These are the activations of a small network on made-up records, seen along a few directions, one row for each record.
After each row come some of the record's fields: Fudu, Zag, Lib, Besez, Dap, Geba.
A field that a record lacks is left out.
The largest differences between rows may come from other fields.
In the rows, 500 means zero.
Strong random noise was added to every row along 11 fixed directions; ignore it. To show where, here is one row again and again, with new noise each time:
[207,564,453,536,529,611,360,571,747,623,564,759,320,284,616,523,395,469,460,538,865,587,643,315,309,497,495,715,528,491]
[290,659,391,632,635,729,467,487,656,465,538,597,664,292,587,499,391,683,454,707,847,619,506,446,243,421,517,675,496,517]
[602,428,438,439,431,390,444,528,437,588,319,503,546,530,445,394,642,203,387,304,378,381,472,682,649,886,512,370,612,509]
[643,373,645,654,404,425,541,423,370,313,543,355,358,572,599,548,325,509,477,556,349,533,397,425,639,581,341,304,604,558]
[532,630,343,361,487,639,530,278,526,371,341,391,870,463,605,496,657,606,406,703,637,668,467,844,279,612,518,447,699,661]
[473,324,571,742,526,647,434,652,613,367,405,434,496,141,382,315,549,311,491,524,501,396,661,401,575,780,432,443,612,560]
[800,787,763,604,470,418,396,715,368,601,714,525,249,512,575,511,874,412,452,279,716,443,384,653,607,723,510,538,419,341]
[480,596,367,517,559,486,572,361,439,362,655,598,477,584,605,603,471,677,499,560,684,599,358,523,464,364,434,553,505,375]
[383,559,603,528,357,545,438,731,558,696,593,512,329,579,568,469,378,614,586,638,470,508,538,384,645,368,660,606,366,725]
[479,426,303,353,374,646,496,366,518,264,403,515,724,578,496,460,708,661,536,771,679,586,613,634,378,420,658,503,571,653]
[574,359,421,496,388,768,293,608,603,618,218,405,713,259,352,292,677,384,279,426,550,383,452,526,421,978,691,494,455,705]
[420,591,632,509,378,617,439,425,589,419,492,401,526,476,701,582,485,675,441,775,658,696,537,552,317,431,444,448,552,636]
[287,368,423,509,406,537,535,435,542,309,525,520,490,599,533,537,420,692,566,764,516,571,563,412,542,231,467,451,451,505]

[169,412,478,222,362,254,439,586,695,548,524,741,135,580,463,575,903,311,660,443,546,529,954,654,622,226,342,436,526,216] -> Fudu is u1, Zag is d1, Lib is n7, Besez is y3
[673,468,404,549,557,428,529,479,299,474,482,405,644,606,344,517,641,573,384,355,363,381,219,638,608,515,415,300,286,156] -> Fudu is u1, Zag is d1, Lib is n7, Besez is y3, Dap is e2, Geba is v2
[18,281,417,262,278,557,400,496,817,738,306,428,385,386,442,553,440,512,427,551,220,620,609,510,524,330,277,339,377,461] -> Fudu is u1, Zag is d1, Lib is n7, Besez is y3, Dap is e2, Geba is v2
[394,353,525,667,590,437,468,496,576,539,495,457,470,344,541,526,51,410,440,518,405,476,604,270,469,501,304,422,623,546] -> Fudu is u1, Zag is d1, Lib is n7, Besez is y3, Dap is e1, Geba is v1
[536,510,449,538,569,739,505,491,436,439,444,439,778,517,380,430,632,770,395,569,719,500,387,517,276,445,612,597,295,473] -> Fudu is u2, Zag is d2, Lib is n3, Besez is y1
[652,568,498,750,659,632,589,481,471,292,736,381,359,273,508,522,383,612,450,445,497,500,246,383,564,590,308,499,500,358] -> Fudu is u1, Zag is d2, Lib is n2, Besez is y1
[689,464,652,599,308,386,452,754,354,511,598,473,268,619,435,406,618,424,677,484,365,365,635,460,792,475,646,453,462,531] -> Fudu is u1, Zag is d1, Lib is n7, Besez is y3
[241,282,506,568,431,719,459,596,735,660,330,303,424,196,339,435,330,551,382,420,207,525,381,316,556,668,396,448,350,561] -> Fudu is u1, Zag is d1, Lib is n7, Besez is y3
[228,674,429,443,663,627,418,485,691,617,507,635,646,277,544,540,605,542,403,536,872,572,604,569,258,363,464,689,465,285] -> Fudu is u1, Zag is d2, Lib is n3, Besez is y3
[522,502,594,576,501,636,445,495,554,501,481,416,434,263,448,503,611,551,447,420,604,574,437,482,355,585,336,485,434,379] -> Fudu is u2, Zag is d1, Lib is n3, Besez is y1, Dap is e2, Geba is v2
[578,470,412,327,321,665,404,443,589,719,602,362,287,409,533,604,547,826,341,361,451,587,156,450,485,449,398,511,258,433] -> Fudu is u1, Zag is d2, Lib is n4, Besez is y3, Dap is e2, Geba is v2
[160,319,362,362,452,515,391,595,641,716,148,628,691,512,383,389,512,329,440,543,473,460,761,552,345,481,555,464,514,485] -> Fudu is u1, Zag is d2, Lib is n3, Besez is y3, Dap is e2, Geba is v2
[879,880,405,652,785,554,699,659,384,412,878,444,533,246,457,418,697,643,790,474,603,518,460,765,632,421,507,697,658,474] -> Fudu is u1, Zag is d1, Lib is n7, Besez is y3, Dap is e2, Geba is v2
[636,575,433,302,329,607,502,339,538,659,524,261,369,421,664,611,407,704,439,517,367,702,265,614,467,591,474,499,631,789] -> Fudu is u1, Zag is d1, Lib is n7, Besez is y3
[328,545,598,394,511,475,640,446,688,576,547,337,378,358,591,534,337,578,525,564,202,655,443,542,597,397,310,475,577,688] -> Fudu is u1, Zag is d2, Lib is n7, Besez is y2, Dap is e2, Geba is v2
[657,625,505,481,491,770,536,656,569,584,467,181,722,252,475,327,595,632,569,664,307,518,409,774,590,665,675,554,546,908] -> Fudu is u1, Zag is d2, Lib is n7, Besez is y2, Dap is e2, Geba is v2
[480,433,255,537,806,361,769,294,368,269,667,657,518,489,452,554,346,507,622,443,534,469,476,443,545,329,379,543,617,356] -> Fudu is u1, Zag is d1, Lib is n7, Besez is y3, Dap is e1, Geba is v1
[766,705,605,731,511,706,365,580,501,560,606,415,519,309,630,526,304,713,441,592,800,583,421,377,206,569,511,577,495,581] -> Fudu is u2, Zag is d1, Lib is n4, Besez is y3, Dap is e2, Geba is v2
[621,383,397,493,401,741,432,480,538,436,502,486,297,215,361,490,776,570,408,305,642,452,361,423,456,707,451,567,441,344] -> Fudu is u1, Zag is d2, Lib is n4, Besez is y3
[629,473,635,441,533,481,637,318,368,296,602,359,546,538,584,563,504,658,507,566,512,545,432,496,530,391,447,507,505,641] -> Fudu is u2, Zag is d2, Lib is n3, Besez is y1, Dap is e1, Geba is v1
[280,358,730,568,531,477,449,559,678,444,476,496,301,255,470,511,645,351,468,511,484,474,661,379,535,579,291,445,489,371] -> Fudu is u2, Zag is d2, Lib is n7, Besez is y3, Dap is e1, Geba is v1
[543,626,604,317,580,299,660,270,425,375,744,377,347,605,694,674,577,525,516,438,430,612,420,624,615,360,235,434,633,435] -> Fudu is u2, Zag is d1, Lib is n1, Besez is y1, Dap is e1, Geba is v1
[842,393,602,695,536,357,534,231,207,137,411,414,702,719,586,538,331,456,379,560,480,483,362,510,373,731,436,261,684,458] -> Fudu is u2, Zag is d2, Lib is n7, Besez is y2, Dap is e1, Geba is v1
[497,591,689,487,398,664,544,659,583,524,524,520,451,501,511,396,639,520,727,713,659,560,710,434,437,462,846,767,551,874] -> Fudu is u2, Zag is d2, Lib is n3, Besez is y1
[367,492,406,459,568,629,655,189,587,275,683,278,511,352,600,634,361,933,462,675,398,721,277,491,431,204,224,490,470,446] -> Fudu is u1, Zag is d2, Lib is n7, Besez is y1, Dap is e1, Geba is v1
[875,262,266,341,303,690,386,305,297,299,559,581,492,779,417,547,513,812,448,501,744,504,300,229,338,523,888,689,320,737] -> Fudu is u2, Zag is d1, Lib is n4, Besez is y3, Dap is e1, Geba is v1
[712,482,478,620,450,659,563,307,367,304,454,564,569,611,586,489,168,684,579,727,624,710,483,323,219,526,738,651,734,851] -> Fudu is u1, Zag is d2, Lib is n7, Besez is y3
[592,468,734,555,297,338,501,468,281,422,351,314,699,868,675,534,325,557,522,802,355,553,610,586,447,318,527,205,531,645] -> Fudu is u1, Zag is d1, Lib is n3, Besez is y1, Dap is e2, Geba is v2
[362,194,267,216,316,656,487,295,618,274,346,443,569,456,334,505,819,635,528,656,449,573,619,599,459,384,512,394,484,501] -> Fudu is u1, Zag is d1, Lib is n7, Besez is y3
[194,224,166,306,305,649,359,298,780,478,179,736,466,312,376,436,619,370,359,457,641,542,546,375,279,737,564,566,551,440] -> Fudu is u1, Zag is d2, Lib is n7, Besez is y2
[433,363,563,651,494,579,446,691,503,683,389,422,552,506,359,400,302,536,466,452,350,371,403,314,568,484,593,461,226,502] -> Fudu is u2, Zag is d1, Lib is n3, Besez is y1, Dap is e2, Geba is v2

Which values does each new row have?
[472,573,447,436,459,608,485,477,488,627,545,386,633,578,508,550,447,834,429,574,568,577,291,507,414,274,491,531,218,476] -> Fudu is u2, Zag is d1, Lib is n3, Besez is y1, Dap is e2, Geba is v2
[583,750,459,465,731,493,537,436,433,645,497,541,671,454,518,559,577,531,389,307,693,601,324,705,267,603,374,574,539,322] -> Fudu is u2, Zag is d1, Lib is n3, Besez is y3, Dap is e2, Geba is v2
[451,294,478,532,426,658,497,490,609,401,413,353,460,316,310,460,646,560,427,456,320,466,371,445,638,603,459,409,349,382] -> Fudu is u1, Zag is d2, Lib is n7, Besez is y3
[455,656,504,414,486,353,468,373,524,706,490,518,350,507,754,614,208,393,435,466,402,681,454,580,445,583,358,477,732,577] -> Fudu is u1, Zag is d1, Lib is n7, Besez is y3
[586,467,387,444,501,634,503,551,589,377,612,478,415,197,350,403,793,490,595,470,608,466,535,506,602,575,513,578,544,495] -> Fudu is u2, Zag is d1, Lib is n7, Besez is y2, Dap is e2, Geba is v2
[354,580,546,719,689,517,545,480,523,581,411,296,685,298,477,583,257,593,313,463,283,545,223,572,465,504,118,281,396,212] -> Fudu is u1, Zag is d1, Lib is n7, Besez is y3, Dap is e2, Geba is v2
[453,700,596,532,413,572,475,395,587,595,731,410,174,420,731,739,323,824,494,555,589,744,280,426,369,302,220,541,441,401] -> Fudu is u2, Zag is d1, Lib is n4, Besez is y3, Dap is e2, Geba is v2
[697,736,543,488,486,753,422,575,551,668,705,506,406,343,588,544,510,715,512,504,773,621,350,422,325,574,768,807,442,745] -> Fudu is u1, Zag is d1, Lib is n7, Besez is y3
[470,224,338,265,330,637,436,95,640,528,493,629,141,472,682,725,144,587,266,326,563,702,187,130,346,679,472,599,572,615] -> Fudu is u1, Zag is d2, Lib is n4, Besez is y3
[319,390,422,521,427,624,506,510,572,287,278,404,759,426,384,436,738,586,474,742,394,493,552,734,511,399,418,285,374,328] -> Fudu is u1, Zag is d2, Lib is n7, Besez is y2, Dap is e2, Geba is v2
[362,686,621,424,391,553,508,589,571,670,516,386,491,593,604,537,627,712,523,658,416,605,457,647,532,344,507,490,323,501] -> Fudu is u2, Zag is d2, Lib is n4, Besez is y3
[286,603,555,626,419,729,408,611,599,671,274,337,770,455,432,458,498,714,341,632,415,539,322,547,369,498,609,445,170,459] -> Fudu is u1, Zag is d1, Lib is n7, Besez is y3
[765,438,703,454,392,401,584,455,508,389,770,352,20,355,675,600,424,462,669,462,370,615,565,388,648,573,377,499,825,745] -> Fudu is u1, Zag is d1, Lib is n7, Besez is y3, Dap is e1, Geba is v1
[569,658,676,555,617,647,491,305,554,394,644,343,419,238,664,713,453,761,357,539,751,717,335,451,186,501,253,530,538,481] -> Fudu is u2, Zag is d1, Lib is n7, Besez is y3, Dap is e1, Geba is v1
[503,561,680,537,320,596,307,654,573,716,426,444,529,506,572,421,397,471,437,621,517,477,519,400,452,620,766,528,431,784] -> Fudu is u1, Zag is d1, Lib is n7, Besez is y2
